These are the activations of a small neural network, seen along a few directions. Each row is one input.
Each table varies a few parts of the input and shows all the possible inputs, shuffled.
Descriptions start from the smaller parts, as in this example, which fits no table here: one of 8 places around a ring, together with either a single point or one of 9 places around a ring or (one of 2 separate values, together with one of 6 places along a line).
Shared parts are said once, and a part with two or three values counts as separate values.

A family of inputs:
R1: [-26, -5, 3, 38, -15, 21, -3, -15, -13, 5, 3, 52, 11, -14, 8]
R2: [-7, -17, 9, 30, 11, -22, -2, 8, 4, -7, -34, 19, -8, -4, 28]
R3: [-4, 12, -20, 31, -3, -10, 3, -4, 15, 5, -32, -30, -7, -4, 24]
R4: [-26, -5, -9, 10, -7, -37, 4, -24, 15, -15, -4, 12, 15, 10, 3]
R5: [30, 0, 46, -54, 37, 35, -7, 49, -17, -33, 25, -48, -81, 12, -66]
R6: [22, 12, 38, -41, 23, 75, -1, 20, -33, -22, 58, -14, -56, -5, -97]
R7: [-26, -4, -30, 9, 4, -22, 9, -17, 14, -4, -9, 4, 24, 26, 7]
R8: [23, -7, 6, -12, -12, -32, -11, -2, -1, 23, -7, 6, 30, -15, 39]
R9: [19, -23, 15, -13, -11, -21, -1, 11, -1, 15, -17, 23, 33, -15, 40]
R10: [-29, -18, 1, 8, -6, -25, 10, -12, 14, -23, -18, 31, 18, 12, 5]
R11: [24, -2, -15, -14, 0, -17, -7, 4, -2, 33, -13, -1, 40, 3, 45]
R12: [-4, -4, -1, 32, 8, -34, -6, -5, 2, 1, -20, 0, -12, -5, 26]
R13: [-21, 23, -25, 40, -24, 33, 0, -27, 3, 17, 7, 3, 14, -16, 3]
R14: [-23, 10, -27, 40, -4, 24, -3, -20, -14, 23, 13, 25, 18, 0, 11]
R15: [12, -3, 28, -79, 23, 31, 7, 27, -5, -50, 40, -31, -59, 19, -92]
R16: [24, 13, -13, -14, -21, -8, -1, -2, 13, 24, -17, -23, 36, -13, 41]
R17: [-25, 10, -28, 9, -17, -13, 12, -24, 30, -10, -15, -18, 20, 11, 1]
R18: [-6, -1, -21, 31, 19, -19, -1, 5, 0, 11, -25, -9, -1, 9, 29]
R19: [67, 1, 48, -91, 9, 33, 3, 57, -11, -8, 48, -35, -45, 6, -60]
R20: [-25, 9, -5, 41, -14, 9, -7, -27, -11, 16, 16, 33, 8, -17, 5]
Changing only one part turns R15 into R5. The same change can be made to R7. Which row results?
> R18
Describe the family of inputs behind these rows.
> one of 4 separate values, together with either a single point or one of 4 places along a line
Change only the choice among 4 separate values in R2. List by row number the other rows that result.
> R1, R9, R10
A walk changes only the place on the line of 4. It starts at R1 and steps to R20. List the rest of the walk in order.
> R14, R13
Change only the place on the line of 4 in R9. List by row number the other rows that result.
> R8, R11, R16

A family of inputs:
R21: [-43, -20, -9, 18, 23, -38, 10, -8, 17, -43, -31, 7, -15, 29, -6]
R22: [58, -21, 47, -80, 9, -20, -5, 47, -6, -4, 12, -13, -14, 0, -6]
R23: [-12, 18, 14, 9, 5, 67, -7, -9, -29, -8, 47, 9, -38, -15, -63]
R24: [65, 5, 17, -85, 1, 0, 3, 38, 10, 4, 6, -59, -2, 5, -11]
R25: [64, -13, 41, -68, 13, -3, -4, 55, -5, 1, 0, -33, -24, -3, -2]
R26: [-37, -12, -8, 29, 15, -34, 11, -3, 23, -39, -36, -6, -25, 22, -2]
R27: [-12, 14, -45, 39, -39, -16, -2, -37, 16, 46, -26, 10, 75, -15, 74]
R28: [-38, -6, -14, 25, 18, -39, 7, -15, 21, -38, -31, -16, -22, 20, -6]
R29: [65, 3, 19, -72, 13, -3, -2, 44, 0, 10, 11, -54, -16, 8, -8]
R30: [-15, 3, 28, 2, -1, 55, -1, -5, -28, -14, 54, 37, -29, -9, -65]
R31: [-40, 4, -33, 11, 3, -29, 17, -21, 37, -35, -28, -32, -3, 29, -10]
R32: [-16, 4, 19, 3, 9, 66, -3, -1, -32, -13, 46, 31, -29, -5, -64]
R33: [-9, 13, -44, 53, -26, -20, -6, -30, 6, 52, -21, 16, 61, -13, 76]
R34: [-10, 12, 20, 13, 2, 72, -2, 3, -27, -9, 43, 18, -41, -12, -59]
R35: [-13, 29, -6, -6, -10, 75, 4, -13, -14, -6, 49, -8, -20, -5, -68]
R36: [-11, 27, -3, 8, 2, 72, -1, -7, -23, 0, 54, -3, -34, -2, -64]
R37: [-11, -12, -15, 48, -30, -37, -6, -28, 2, 40, -22, 57, 67, -22, 76]
R38: [64, -6, 35, -72, 16, -8, -8, 43, -7, 1, 5, -43, -21, -5, -7]
R39: [-8, -2, -22, 58, -26, -20, -6, -20, 2, 44, -33, 38, 55, -23, 82]
R40: [-42, -20, -1, 17, 11, -50, 10, -12, 22, -44, -24, 14, -15, 25, -6]
R41: [59, -20, 40, -79, 20, -8, -5, 50, -10, -3, 4, -20, -14, 4, -6]
R42: [-37, 3, -30, 24, 15, -33, 13, -14, 27, -30, -24, -28, -17, 32, -8]
R43: [-12, -10, -24, 49, -19, -25, -6, -24, -3, 41, -29, 51, 66, -18, 77]
R44: [-9, 4, -27, 54, -24, -25, -11, -32, 0, 45, -28, 27, 57, -26, 78]
Describe the family of inputs behind these rows.
> one of 4 separate values, together with one of 6 places along a line
Changing only the place on the line of 6 turns R31 into R26. The same change can be made to R35. Which row results?
> R34
Change only the choice among 4 separate values in R38. List by row number the other rows that result.
> R23, R28, R44
Change only the choice among 4 separate values in R30. List by row number the other rows that result.
> R22, R37, R40

A family of inputs:
R45: [10, -16, 37, -27, 38, -14, -6, 22, -14, -30, 16, -10, -48, 11, -37]
R46: [-1, 13, -36, 24, 6, -29, -9, -16, -2, 36, -13, -17, 30, 4, 45]
R47: [20, 5, -8, -61, 20, 30, 2, 15, -8, -4, 27, -26, -2, 20, -43]
R48: [-17, -4, -25, 1, -24, -37, 12, -27, 34, -10, -36, -6, 45, -5, 32]
R49: [-10, 2, -18, 38, -14, -28, 6, -7, 29, 1, -54, -22, 11, -14, 47]
R50: [43, 3, 40, -35, 0, 30, -12, 18, -31, 12, 41, -6, -25, -32, -26]
R51: [-12, -26, -8, 19, 0, -57, 8, -2, 15, -1, -25, 33, 21, 18, 40]
R52: [14, -2, 2, 12, -36, -11, -6, -6, 5, 40, 2, 35, 45, -18, 53]
R53: [14, 12, 22, -21, 5, 21, 4, 22, 12, -31, -12, -47, -52, 0, -33]
R54: [-3, 6, -40, 14, -9, -23, 7, -7, 12, 35, -6, -5, 41, 20, 44]
R55: [2, -26, 32, -53, 29, -4, 6, 21, -5, -36, 9, 5, -18, 23, -46]
R56: [3, 5, 17, -55, -5, 10, 10, 4, 17, -40, 6, -34, -15, 8, -48]
R57: [28, 15, -2, -36, 29, 20, -8, 13, -17, 4, 32, -41, -34, 10, -35]
R58: [0, 9, -35, 33, 7, -7, -2, 2, 0, 35, -33, -18, 24, 7, 55]
R59: [13, -21, 35, -16, 41, 7, 0, 44, -9, -31, -4, -10, -52, 12, -29]
R60: [-16, -30, -10, 2, 6, -51, 5, -12, 7, -12, -35, 35, 38, 14, 37]
R61: [-9, -24, -3, 38, 16, -42, 0, 9, 2, -1, -52, 20, 5, 5, 52]
R62: [-10, -19, -4, 29, 14, -63, -8, -10, 0, 1, -33, 22, 9, 3, 41]
R63: [-8, 2, -41, -2, -2, -17, 4, -17, 5, 24, -15, -4, 60, 16, 40]
R64: [10, 12, 18, -39, -13, 3, 13, 15, 21, -32, 14, -35, -33, 13, -44]
R65: [17, 4, 6, 22, -21, -17, -21, -14, -10, 42, -5, 22, 34, -33, 54]
R66: [26, 11, -7, -44, 12, 23, 5, 25, -4, 4, 36, -27, -20, 26, -38]
R67: [46, -1, 38, -26, 1, 50, -7, 37, -27, 12, 19, -5, -31, -30, -18]
R68: [12, 16, 23, -30, 3, 0, -2, 3, 8, -32, 11, -49, -47, -2, -41]
R69: [-62, 31, -46, 80, 6, 60, 5, -47, -17, 0, 32, 28, 2, 12, -43]
R70: [-48, 22, -5, 75, -20, 69, 3, -47, -28, 13, 37, 68, 5, -32, -34]
R71: [10, -5, 0, -5, -29, -5, -10, -17, -2, 29, -7, 37, 63, -21, 50]
R72: [34, -6, 33, -61, -10, 39, -6, 19, -21, 3, 35, 9, 6, -20, -34]
R73: [-95, -3, -18, 71, 8, 25, -1, -37, -16, -32, 17, 66, -30, 8, -33]
R74: [-11, 7, -19, 27, -16, -49, -2, -26, 28, 2, -35, -20, 15, -16, 37]
R75: [-84, 17, -26, 80, -25, 43, 7, -59, 9, -28, 13, 18, -18, -2, -47]
R76: [-13, 0, -23, 18, -30, -43, 15, -17, 42, 1, -27, -8, 27, -1, 35]
R77: [8, -20, 33, -36, 21, -11, 9, 32, -1, -28, 18, 4, -35, 28, -42]
R78: [40, 0, 34, -43, -18, 33, 0, 30, -18, 11, 44, 8, -12, -15, -30]
R79: [18, 0, 7, 32, -20, 5, -14, 5, -7, 40, -24, 21, 30, -30, 65]
R80: [31, 10, -3, -27, 31, 41, -3, 32, -12, 5, 10, -40, -40, 12, -26]
Describe the family of inputs behind these rows.
> one of 4 separate values, together with either a single point or (one of 2 separate values, together with one of 4 places along a line)
List by row number the other rows that have the choice among 4 separate values in common with R66.
> R46, R47, R54, R57, R58, R63, R69, R80
Change only the choice among 2 separate values in R79. List by row number the other rows that result.
> R67

A family of inputs:
R81: [-41, 17, -39, 66, -43, 1, 7, -50, 26, 15, -14, 23, 39, -17, 28]
R82: [52, 20, 18, -53, 2, 31, -5, 38, -11, 12, 43, -50, -48, -2, -37]
R83: [9, -10, 22, -15, 20, 20, 10, 13, -19, -10, 36, 26, -13, 13, -51]
R84: [-30, 13, -56, 47, -22, -15, 11, -41, 13, 31, -4, 24, 59, 9, 35]
R85: [-48, -3, 6, 9, -6, 2, 6, -9, 14, -43, 5, 5, -36, 9, -36]
R86: [-33, -2, 1, 55, -23, 23, -12, -18, -13, 15, -4, 52, 12, -25, 29]
R87: [32, 22, 19, -58, 18, 49, -15, 10, -23, -2, 36, -50, -29, -11, -55]
R88: [51, 8, 19, -82, 3, 47, 2, 46, -3, -2, 20, -47, -21, 1, -34]
R89: [1, 14, -27, 41, -34, -47, 3, -24, 24, 41, -14, -5, 47, -6, 62]
R90: [-38, 2, -16, 56, 3, 11, 11, -12, 10, -20, -29, -1, -19, -1, -5]
R91: [-33, -10, -13, -10, 15, -14, 6, -3, 3, -27, 14, 8, -19, 37, -29]
R92: [6, 29, 19, -24, -6, 80, 2, 13, -13, -15, 44, -27, -50, -6, -68]
R93: [-6, -5, 0, 19, 1, -8, -26, -22, -27, 24, -12, 32, 31, -28, 46]
R94: [-14, 15, -40, 30, -20, -30, -6, -54, 12, 23, -22, 2, 58, -20, 45]
R95: [-21, -5, -17, 35, 0, 8, -10, -10, -23, 31, 6, 56, 31, 1, 36]
R96: [24, -9, 38, -31, 20, 4, -6, 1, -22, -18, 18, 3, -13, -16, -42]
R97: [-26, -4, -31, 38, 28, -4, 11, -5, 3, -2, -18, 0, 1, 26, 1]
R98: [-20, -6, 5, -27, 18, -30, -7, -13, 0, -35, -3, -16, -17, 6, -19]
R99: [9, -12, -10, -2, 13, -21, 10, 17, 20, -10, -54, -19, 10, 14, 32]
R100: [43, -25, 40, -54, 5, 2, 11, 36, -1, -15, 1, 5, -5, -4, -22]
R101: [8, 4, -10, 28, 14, -37, 3, 11, 13, 3, -30, -22, -15, 12, 30]
R102: [-2, -2, 39, 4, -4, 35, 8, 5, -11, -28, 25, 25, -32, -10, -58]
R103: [42, -11, 40, -25, 6, -14, 5, 30, -8, -2, 25, 1, -31, -8, -25]
R104: [-1, -18, 12, -48, 4, -30, 5, 21, 24, -33, -20, -14, -6, 24, 1]
R105: [-11, -3, -15, 22, 28, -19, -5, -17, 0, -10, -36, -24, 1, -3, 11]
R106: [12, -22, 5, -2, -14, -9, -10, 13, -4, 27, -28, 31, 41, -15, 65]
R107: [20, 18, 2, -40, 17, 66, -1, 21, -20, 1, 56, -27, -29, 19, -63]
R108: [1, 1, -29, 11, -37, -32, 12, -17, 27, 26, -39, -2, 72, -3, 64]
R109: [1, -7, 13, -17, 4, -45, -5, 12, 18, -18, 3, -18, -32, 24, -2]
R110: [12, -8, 4, 27, -12, -25, -16, 6, -10, 41, -4, 29, 15, -19, 63]
Describe the family of inputs behind these rows.
> one of 5 places along a line, together with one of 6 places along a line
Changing only the place on the line of 6 turns R101 into R109. The same change can be made to R99. Which row results?
> R104
Change only the place on the line of 6 in R81. List by row number the other rows that result.
> R85, R86, R90, R92, R102
